Small tables with named rows and columns. After each table, cells are looked up by row and column.

mavo =
          vep  mopavog  lazoze  nupem  fezev  fotovo  reruset  kobado  dubu  mibobo
pevebu   6432     6135    5388   4696   3706    6245     4179    2649  3655    7685
fus      4917     6106    4837   7744   6826    7340     2303    5913  4093    4475
pur      1198     4289    7473   5111   4519     538     6127    4843  4827    7416
vak      4367     3435    6288   3411   2698    7417     4768    3259  5128    7789
mesi     6558     6102    5243   4938   3954    6176     4048    2515  3720    7993
kov      6002     7408    1744   2541   3539    6334     4562    4816  4722     798
zana     4381     3648    6420   2720   5458    9865     3322    5129  5570    4872
nadurek  8037     3819    3888   8714   8637    5076     4859    5874  4799    2807
zufomi   8026     4634    6766   5571   6032    3510     6731    1033  4318    8153
kedodam  3712     5252    2478   1134   2370    7327     4495    5934  6333    2209
niv      7405     6362    2681   7526   4024    4944     3615    5788  4040    5975

niv, mibobo => 5975
mesi, reruset => 4048
fus, mibobo => 4475
kov, kobado => 4816
zana, fezev => 5458
kov, fotovo => 6334
kedodam, fotovo => 7327
zufomi, mibobo => 8153
fus, kobado => 5913
zana, nupem => 2720
kov, nupem => 2541
pur, fezev => 4519
zufomi, dubu => 4318
nadurek, fezev => 8637
Which row has the largest vep? nadurek

banuv =
|  | pek | mizam | nenuzo |
|---|---|---|---|
| rales | 40.0 | 87.8 | 58.7 |
| vod | 38.9 | 20.1 | 39.7 |
| lokeze | 84.6 | 78.8 | 30.2 |
| vabifu | 22.0 | 68.4 | 90.5 |
| bokuvaf | 23.8 | 81.6 | 51.8 |

pek of lokeze = 84.6
mizam of rales = 87.8
nenuzo of vod = 39.7
nenuzo of rales = 58.7
mizam of vod = 20.1
pek of bokuvaf = 23.8
nenuzo of lokeze = 30.2
mizam of vabifu = 68.4
nenuzo of bokuvaf = 51.8
mizam of bokuvaf = 81.6
nenuzo of vabifu = 90.5
pek of vabifu = 22.0
Which row has the largest nenuzo? vabifu

pive =
         fuvib  sos
sigab      205   72
lir         68   79
bebi        79  110
dete       134  111
togoka      60  111
paruv      223   62
zefepes    241  187
selunu     159  149

fuvib of zefepes = 241
sos of togoka = 111
sos of lir = 79
sos of sigab = 72
fuvib of bebi = 79
fuvib of sigab = 205
fuvib of lir = 68
sos of selunu = 149
fuvib of togoka = 60
sos of zefepes = 187
sos of bebi = 110
fuvib of paruv = 223
sos of dete = 111
fuvib of selunu = 159
sos of paruv = 62

debabeg
        kud  meriga  nafakar
kinepo   96      42       16
mib     141      66      184
fem     115     105       72
lepalu  116     150      174
vegemo  127     220      139
vovo    131      84      161
mozo     88      86      141

kud of vovo = 131
kud of fem = 115
nafakar of fem = 72
kud of mozo = 88
meriga of kinepo = 42
nafakar of kinepo = 16
nafakar of mozo = 141
meriga of fem = 105
nafakar of vovo = 161
kud of mib = 141
meriga of mozo = 86
kud of vegemo = 127
meriga of mib = 66
nafakar of lepalu = 174
kud of lepalu = 116
nafakar of vegemo = 139
Which row has the largest meriga? vegemo

pobeda:
	murozi	mesusi	gez
lopebe	186	31	202
bil	184	33	160
sufan	31	109	36
fuva	237	253	116
noke	127	133	200

lopebe, murozi -> 186
bil, gez -> 160
fuva, mesusi -> 253
fuva, murozi -> 237
noke, gez -> 200
fuva, gez -> 116

teni.tsv
	bolavag	dofubu	bak
lelire	9.103	6.463	6.210
tudus	8.551	2.373	5.557
zolu	6.916	1.108	4.989
gezope	2.021	2.196	3.983
mub	7.812	1.622	5.257
zetazuv	4.872	0.781	4.446
mem	2.829	1.483	4.094
sipak	1.368	3.078	3.960
bobar	9.321	4.355	6.013
nosidod	9.049	3.325	5.790
neb	9.329	5.421	6.135
saru	5.900	0.788	4.745
genemel	3.815	0.983	4.241

What is the dofubu of zolu in teni?
1.108
What is the dofubu of neb in teni?
5.421
What is the bak of saru in teni?
4.745
What is the dofubu of mub in teni?
1.622
What is the bak of nosidod in teni?
5.790
What is the bak of tudus in teni?
5.557
What is the bak of mem in teni?
4.094
What is the dofubu of nosidod in teni?
3.325
What is the dofubu of genemel in teni?
0.983
What is the dofubu of saru in teni?
0.788
What is the bak of mub in teni?
5.257
What is the dofubu of gezope in teni?
2.196
What is the bolavag of genemel in teni?
3.815
What is the bak of lelire in teni?
6.210
What is the bolavag of saru in teni?
5.900
What is the bak of sipak in teni?
3.960

